These are the activations of a small neural network, seen along a few directions. Each row is one input.
In each table, some parts of the input vary, and every possible input appears once, in random order.
A made-up example of a description, with smaller parts first: one of 2 separate values, together with either a single point or one of 9 places along a line or (one of 4 places along a line, together with one of 5 places around a ring).
Shared parts are said once, and a part with two or three values counts as separate values.
(in the rows, 128 means zero)

A family of inputs:
x1: [111  64 122 158 113  91 143 116  72 145 162 191  70 153 113 102]
x2: [167 109 114 143 131 140 141 136 180 178 174 115 112 136 104 141]
x3: [117 134 143 165 150 115  88 113 172 188 168 146  90 120 141  89]
x4: [153 163 152  97 108 149  99 140 197 153 162  87 136  97 144 153]
x5: [118 123 120 160 116 115 140 160  78 106 222 170 100 160 139  71]
x6: [ 18 106  76  94 147 179 184 192  81 129  92  88 172 158  62 164]
x7: [ 36 172  77 116 188 159 163 170  96 108  25  72 217 136 117 157]
x8: [161  89 139 171 130 111 123  99 101 164  83 161  88 147  97 126]
x9: [ 92 152 164 147 125 107 103 138  96 102 212 169 109 129 163  54]
x10: [104 140 133 176 149  93  82 135 120 152 187 166 100 125 154  65]
x11: [190 164 127  82 104 159 131 110 143  68  80  88 174  96 166 175]
x12: [118 144 129 160 169  74  82 105 128 107 135 183 113 116 167  59]
x13: [161 102 127  76  59 173 164 144 125  95 149  99 124 110 113 198]
x14: [163 142 122  80  82 171 157 155 153 108 201  83 127 105 125 178]
x15: [154  66 132 123 105 132 154 115 147 172 130 137  97 137  94 162]
x16: [174  85 155 134 118 121 134  91 130 159  76 124 112 140  98 166]
x17: [156 174 143  81 105 145 108 114 186  69 119  79 161  75 169 150]
x18: [172  92 120  95  75 156 151 147 142 144 132 114 125 123  97 184]
x19: [137 101 113 167 138 120 135 117 154 182 189 150  74 148 111 102]
x20: [106 157 145 153 139  85  95 122 104  73 142 175 135 122 180  43]
x21: [138  65 112 161 117 123 141 117 120 183 135 170  81 145  94 124]
x22: [ 37 125  99 106 158 167 164 169  63 114  41  75 185 161  66 167]
x23: [194 154 131  93 118 137 123 103 160 114  66 105 166 109 154 163]
x24: [126 135 136 159 161  90  88  77 180 151 110 154 108 111 152  74]
x25: [161 148 140 125 160 113  94 104 202 134 103 128 141 100 149 122]
x26: [149 175 151  85  94 171 109 149 179 105 176  70 145  83 156 166]
x27: [103  88 142 146  94 103 148 132  53  92 182 201  95 173 115 101]
x28: [131  82 145 168 125  81 120  92  55 130 109 176  85 159 117 106]
x29: [140 129 123 162 158  79 110  86  87 113  93 182 121 139 165  79]
x30: [112 103 116 163 136  88 136 128  97 157 215 177  72 147 126  79]
x31: [187 113 157  98  86 138 137 117 123 124  83 106 121 126 104 186]
x32: [127 143 148 138 134  89 124  97  63  67 111 184 127 148 184  72]
x33: [ 29 143  64 116 176 186 172 222 115 133 138  68 185 158  74 146]
x34: [167 135 137 137 144 110 136  71 166 152  60 119 136 114 149 154]
x35: [ 12 180  92 100 190 152 132 166 137 101  62  71 210 122 115 116]
x36: [165 169 147  83 126 127  98 114 199 102 113 107 148  89 160 145]
x37: [131 102 152 158 105 102 127 126  28  88 120 176 111 164 129  98]
x38: [189 126 144  94  74 165 141 135 105  80  93  88 140 111 113 198]
x39: [142 140 155 132 139 131 100 121 201 183 156 109 119 108 137 131]
x40: [174 132 114  99  98 154 144 157 170 157 183  98 129 118 109 165]
x41: [145 131 126 167 153  96 124  63 139 158  71 153 110 126 151 115]
x42: [ 11 183  90 110 182 181 128 213 130 137 115  62 205 130 100 131]
What is each input in this table made of?
> one of 6 places around a ring, together with either a single point or one of 6 places along a line
The inputs of x17 and x11 match in every part but the place on the ring of 6. If x35 is changed in the same way as x17 into x11, which row does it become?
> x7

A family of inputs:
x43: [185 124 156  74  71 166 134 123 159 113 122  74 140 105 110 218]
x44: [158 132 132  97 110 181 162 140 138 142 109  66 140 126 100 206]
x45: [ 73 138 114 105 123 182 170 186  66  97 111  84 160 153  90 171]
x46: [208  89 153 142  75  99 113  98 156 140 215 182  68 119 136 121]
x47: [194 150 175 140 108  90  70  93 176 139 181 161  86  94 184  75]
x48: [104  98 133 167 117 106 141 142  31 122 160 173  90 165 122  92]
x49: [ 77 154 133 159 163  96 103 144  88 126 176 169 113 139 164  36]
x50: [178  87 146 156 105 100 136  92 106 162 157 156  61 137 128 120]
x51: [109  76 142 173 131  98 124 124  75 156 145 173  78 164  96  99]
x52: [ 80 142 119 170 168  90 109 113  69 106 121 184 120 140 165  50]
x53: [ 97 100 124 163 146  85 141 118  46  98 109 187 111 172 128  73]
x54: [122 174 127  88 151 156 125 140 203 138 126  58 165  94 148 151]
x55: [185 122 126  70  76 164 137 146 193 116 173  83 142 101 103 197]
x56: [163 177 150  71 114 148  96 129 216 108 139  62 163  78 151 155]
x57: [176  95 135 156 120  88 137  71 112 150 104 173  91 137 146 115]
x58: [211  87 173 144  65 102 110  81 123 136 164 166  62 119 142 133]
x59: [175  89 125 155 114  97 139 110 141 166 207 172  67 138 123 109]
x60: [ 84 131 140 171 170  84  90 125 131 157 162 166 105 134 140  43]
x61: [115  88 128 170 143  93 121 114  78 152  92 189 103 162 115  90]
x62: [ 83 121 110 111 143 158 154 158 117 129  43 100 179 140  92 172]
x63: [148 126 100  92 113 177 166 155 176 144 158  78 140 125  94 190]
x64: [ 63 130  81  91 127 166 173 201 103 101 165  96 164 146  85 158]
x65: [ 74 143 102  96 140 154 169 167  74  85  63  99 186 148 105 160]
x66: [183 176 142  97 116 158 102 108 190  90  79  78 172  82 160 165]
x67: [138 172 112 106 157 157 131 112 176 115  70  71 169 100 145 155]
x68: [150 146 152 157 145  85 100  91 164 162 173 156  92 115 174  77]
x69: [ 67 158 100 116 172 144 120 147 145 118  61  89 183 116 117 137]
x70: [212  93 160 144  83  86 110  63 131 120 112 180  87 120 157 119]
x71: [ 40 187 109 101 163 167 133 181 127  96 125  77 186 128 136 121]
x72: [199 135 157 157 107  80  80  59 158 115 125 173  97  91 190  89]
x73: [104 128 131 188 169  82  94 107 107 141 107 181 116 135 149  60]
x74: [ 55 166 112 100 169 151 116 171 165 138 115  73 177 114 112 127]
x75: [164 135 133 163 154  84 102  72 141 144 119 167  93 113 173  75]
x76: [ 90  95 104 157 125 107 142 155  66 131 207 192  92 166 116  82]
x77: [ 74 115  89 110 128 180 157 185 142 147 141  98 158 145  68 176]
x78: [149 133 117  87 125 151 161 113 149 128  60  83 165 123 115 199]
x79: [ 57 177 103 114 167 155 138 166 107  80  74  91 195 119 147 129]
x80: [186 132 143  82  91 162 135 105 167  95  64  88 163 112 125 199]
x81: [112  82 112 168 129 107 126 149 101 175 192 188  85 156  98  90]
x82: [ 77 116 118 111 128 181 154 165 107 141  93  85 153 147  69 186]
What is each input in this table made of?
> one of 2 separate values, together with one of 4 places along a line, together with one of 5 places around a ring
The inputs of x76 and x49 match in every part but the place on the ring of 5. If x46 is changed in the same way as x76 into x49, which row does it become?
> x47
Which other rows does x49 become when the choice among 2 separate values takes its other values? List them by row number.
> x71
Which other rows does x79 become when the place on the ring of 5 takes its other values? List them by row number.
> x45, x64, x65, x71
Which other rows does x48 become when the choice among 2 separate values takes its other values? List them by row number.
> x45

A family of inputs:
x83: [115  97 113 196 162  80 121  96  66 132  91 210  93 150 141  58]
x84: [132 158 144  68 120 175 102 128 212 114  57  43 186  91 122 195]
x85: [191 145 137 147 125  70  98  57 161 114 126 159  95  91 198  89]
x86: [ 58 128  61  80 130 198 189 196 120 100 119  68 201 142  80 194]
x87: [ 54 167  94  96 166 195 165 184 112 122  94  54 190 139 109 179]
x88: [ 85 116 130 189 144 100  91 159  83 153 214 192  93 144 131  50]
x89: [144 173 145  65 130 175 127 139 186 125  82  44 180  87 105 207]
x90: [ 81 141 115 177 171  65 125  93  89 106 121 183 121 138 164  53]
x91: [196  86 157 167  98  89 109  83 140 180 217 174  45 131 128 102]
x92: [217 100 145 172 115  86 103  49 139 139 103 193  75 111 164  97]
x93: [ 79 149 136 156 166  93 109 142  98 123 166 186 117 142 170  34]
x94: [156 174 123  71 117 187 145 141 173 139 101  41 175  96 132 220]
x95: [ 50 164 113  91 170 177 138 183 118 114  70  50 205 128  90 167]
x96: [ 61 147  84  84 152 190 185 204 121 101 105  57 195 140  86 180]
x97: [205  98 179 118  58 115 123  88  95  92 123 151  82 128 135 151]
x98: [ 41 159 112  86 156 168 118 179 134 121  44  64 213 123  96 161]
x99: [151 134  93  57  96 202 177 157 191 104 134  60 180 110 101 236]
x100: [184 121 162 170  95 101  72 110 165 152 221 170  66 111 154  83]
x101: [101  91 149 142 111 112 138 137  19  88 116 173 100 166 114 115]
x102: [179 155 158 133 115  92  93  89 179 125 178 159 100 106 193  64]
x103: [ 91  72 127 187 139  84 129 130  70 172 202 196  52 159 112  57]
x104: [169 148 107  62  96 184 158 158 191 106 106  34 178 106 105 211]
x105: [220  76 162 168 100  69 115  62 136 179 149 197  63 146 137 105]
x106: [115  74 126 190 143  66 141 106  71 170 132 214  68 187 106  64]
What is each input in this table made of?
> one of 2 separate values, together with either a single point or one of 5 places along a line or one of 6 places around a ring
The inputs of x95 and x89 match in every part but the choice among 2 separate values. If x90 is changed in the same way as x95 into x89, which row does it become?
> x85
Start at x90 and move only the place on the ring of 6, one step at a time. The first step leads to x93. Which rows follow, in order?
> x88, x103, x106, x83

A family of inputs:
x107: [119 180 146 116 128 122  98 125 133  90 111 103 134 110 164 114]
x108: [193 125 144  89  77 179 154 129 167 124 136  84 143 111 126 205]
x109: [ 79 141  94 111 164 147 160 144 146 137 106  96 156 124 114 153]
x110: [148  89 168 169 133  93 121 109 112 181 143 173  68 149 112 104]
x111: [130 159 150 134 120 104  84 102 145  91 106 145 127 106 170  91]
x112: [216 107 158 117  67 144 133  95 180 119 162 134 100  99 135 159]
x113: [154 154 150 161 135  87  85  69 137 124  70 145 117 108 175  85]
x114: [185 112 124  65  99 153 157 127 172 130  85  73 153 117 102 221]
x115: [148  94 131 163 132  82 149  94  59 132 125 198  77 175 149  97]
x116: [ 90 162 102 119 144 153 138 159 141 136 145 115 156 127 131 139]
x117: [114 158 127 117 150 135 112 139 140 104 147 101 143 117 147 109]
x118: [ 94 140 119 103 169 142 139 139 148 119  68  87 176 126 121 142]
x119: [112 113 114 140 114 118 149 141  51  95 149 147 114 158 123 124]
x120: [149 129 130 165 158  99  97  85 145 137 102 146 125 113 158  85]
x121: [110 179 148 108 132 130 108 132 132 102  77  98 171 117 155 138]
x122: [208 134 134  80  76 148 131 130 166 118 168  93 110 108 124 185]
x123: [100 153 151  92 158 130 125 116 129 112  38  85 184 107 137 146]
x124: [112 139 120 117 134 138 134 159 125 143 185 116 123 124 116 106]
x125: [134 126 114 171 157  93 119  92 147 162 136 153 112 112 154  99]
x126: [109 106 143 133 114 139 113 145 104 142 172 118 108 142  93 131]
x127: [119 115 125 137 123 108 120 148 142 145 175 158 110 130 135  86]
x128: [ 89  91 114 125 132 160 133 147 108 146  95 108 131 150  66 166]
x129: [144 109 126 165 143  95 118 110 132 177 145 162  95 135 137  83]
x130: [ 96  96  92 133 130 137 175 137  56  99  71 134 145 151  83 148]
x131: [111 167 118 118 153 143 125 155 146 110 111 108 170 128 135 131]
x132: [126 135 130 136 143 113  98 124 155 104 137 145 133 112 157  90]
x133: [123  97 131 142 110  95 145 126  68 101 153 192  97 168 140 101]
x134: [101 105 125 132 115 156 119 163 103 144 137 121 129 148  88 157]
x135: [ 98 162 113 122 142 137 129 141 143 133 179 110 137 119 137 114]
x136: [ 99 137 103 121 130 151 137 178 125 144 152 116 144 137 115 130]
x137: [110 139 118 140 135 113 116 124 158 134 169 154 128 115 146  95]
x138: [121  89 160 141 110 114 107 126 119 148 173 165  92 149 106 110]
x139: [ 92 125  95 109 153 161 156 162 129 146 112 109 140 134  89 140]
x140: [108 109 102 140 116 134 160 153  49  96 112 147 143 151 105 141]
x141: [240 101 160 149  87 126 133  55 167 152 127 139  88 101 134 157]
The inputs of x116 and x109 match in every part but one. If x140 is changed in the same way as x116 into x109, which row does it become?
> x130
What is each input in this table made of?
> one of 5 places along a line, together with either a single point or one of 6 places along a line
Which other rows does x124 become when the place on the line of 6 takes its other values? List them by row number.
> x107, x117, x119, x126, x135

A family of inputs:
x142: [139 119 106  78  98 183 167 161 147 119 125  74 157 125  84 209]
x143: [ 51 134 111 164 181 103 124 141  81 132 109 155 134 151 130  69]
x144: [111 140 139 174 156  75  93 105 119 133 165 184  98 127 175  38]
x145: [103  76 114 147 114 130 149 159  92 154 181 161  95 162  80 123]
x146: [242  80 170 160  73  80  94  63 159 152 189 198  45 117 150 102]
x147: [165  80 141 174 104  95 136 109  77 156 186 192  56 156 126  97]
x148: [186 137 166 170 131  57  60  52 172 129 143 192  85  96 199  48]
x149: [100  97 112 103 102 165 162 178  99 121 148 111 136 151  71 172]
x150: [ 83 176 102 102 165 157 142 146 132 100  57  74 195 117 135 153]
x151: [182 141 134  69  94 187 158 130 166 128  86  45 159 108 107 235]
x152: [129 201 132  73 147 168 113 130 205 109  67  41 200  81 155 175]
x153: [ 44 154 109 123 171 137 139 161  87 103  80 111 175 144 123 114]
The inputs of x147 and x145 match in every part but one. If x144 is changed in the same way as x147 into x145, which row does it become?
> x143
What is each input in this table made of?
> one of 2 separate values, together with one of 6 places along a line
Which other rows does x149 become when the choice among 2 separate values takes its other values? List them by row number.
> x153
Which other rows does x150 become when the choice among 2 separate values takes its other values? List them by row number.
> x142
